Each row below holds a small network's activations on one input, seen along a few directions.
In each table, some parts of the input vary, and every possible input appears once, in random order.
Descriptions start from the smaller parts, as in this example, which fits no table here: line(6) and (point or ring(9) or (values(2) and ring(8))).
Shared parts are said once, and a part with two or three values counts as separate values.
(in the rows, 128 means zero)

Other details of the inputs shift rows strongly along two fixed directions, in all tables alike. That doesn't count.

Rows:
row 1: [122 151 120 180 153  84 148  82 109 123 195 177 157  85]
row 2: [125 108 108 111 113 134 157 146 103 129 136  60 143 161]
row 3: [123  96 113  52  85 134 136 133  58 168  31  74 138 234]
row 4: [148 145 202 121 137 164 106 154 225 126 133 152  79 124]
row 5: [115 134  74 188 148 131 115  91 126 102 178 147 163  72]
row 6: [165 158 158 106 166 146 120 166 189 104 125 149  56 107]
row 7: [105 120 118 168 154  98 109  90 122 122 154 147 159  50]
row 8: [106 104 123 138 120 112 112  48 126 170 139 143 212 112]
row 9: [177 174 165 115 136 115 157 171 185 112 169 171  46 135]
row 10: [151 163 125 123 131 168 115 195 170 104 113 145  56 133]
row 11: [ 93 114  83 171 119 122 114 103  73 116 132 138 188  90]
row 12: [166 140 169 115 158 143 124 173 190 102 119 130  55 110]
row 13: [139 104 170  46 111 139 154 116 103 193  83  48 164 225]
row 14: [ 84 141  97 181 134 127  77  84 105 116 106 192 156  76]
row 15: [117  94 140  59  90 139 140 145  46 154  32  65 140 222]
row 16: [115 111  57 163 123 116 134  80  99 126 164 125 188 101]
row 17: [160 152 139 133 133 169 130 186 192  83 153 117  57 128]
row 18: [157 163 185 128 139 123 158 186 183 110 178 152  43 129]
row 19: [ 98 122 158 173 136 125  85  85 167 141 168 171 169  63]
row 20: [104 108  55 161 114 110 120  91  88 132 122 143 186 110]
row 21: [160  89 124  38 117 111 171 125  81 171  74  42 139 210]
row 22: [111 115 103 118 102 129 138 159  96 137  99  85 138 157]
row 23: [118 119 130 166 131  80 165  80  71 132 182 136 188 112]
row 24: [114 149 157 119 118 151  87 182 164 102  86 162  53 128]
Each input here is: line(4) and (point or line(5)).
Which other rows agree with row 5 in the line(4) part? List them by row number. -> row 1, row 6, row 10, row 13, row 14

Rows:
row 25: [143 161 163 153 146 136 128 145 196 108 174 170  84  93]
row 26: [108 119  95 159 126 102 129 105  88 124 144 144 158  97]
row 27: [104 111 125 137 125 106 117  93  92 145 117 140 169 113]
row 28: [101 110 122 139 116 112 115  86  82 147 122 137 184 128]
row 29: [140 138 151 110 129 147 115 161 173 122 116 133  80 130]
row 30: [108 102  99 131 124 116 126  78  81 149 115 113 191 127]
row 31: [ 99 104 108 145 123 117 137  94  68 136 127 103 192 127]
row 32: [158 151 140 105 134 163 128 177 191 113 115 124  60 141]
row 33: [132 126 117 128 134 132 123 125 114 119 125 120 134 127]
row 34: [128 119 135 102 124 123 132 117 102 146  95 119 139 157]
row 35: [167 108 167  43 113 122 180 163 112 161 106  44 110 225]
row 36: [128 121 114 136 125 133 118 129 143 125 132 124 132 115]
row 37: [145 151 142 146 152 123 129 122 168 118 169 160 106  93]
row 38: [138 148 113 143 135 128 126 144 142 105 137 161  95 113]
row 39: [148 113 140  62 101 154 159 171 121 150  88  50 113 218]
row 40: [106 122 112 164 139 116 115 107 112 115 142 140 154  84]
row 41: [125 150 139 148 130 146  98 139 178 112 140 164  99 103]
row 42: [125 149 122 152 127 129 130 146 141 108 142 158 103 115]
Changing only one part turns row 32 into row 36. The same change can be made to row 30. Which row results? -> row 29
Describe the family of inputs behind these rows. -> values(3) and (point or line(5))
Which other rows agree with row 42 in the values(3) part? List them by row number. -> row 25, row 28, row 31, row 39, row 41
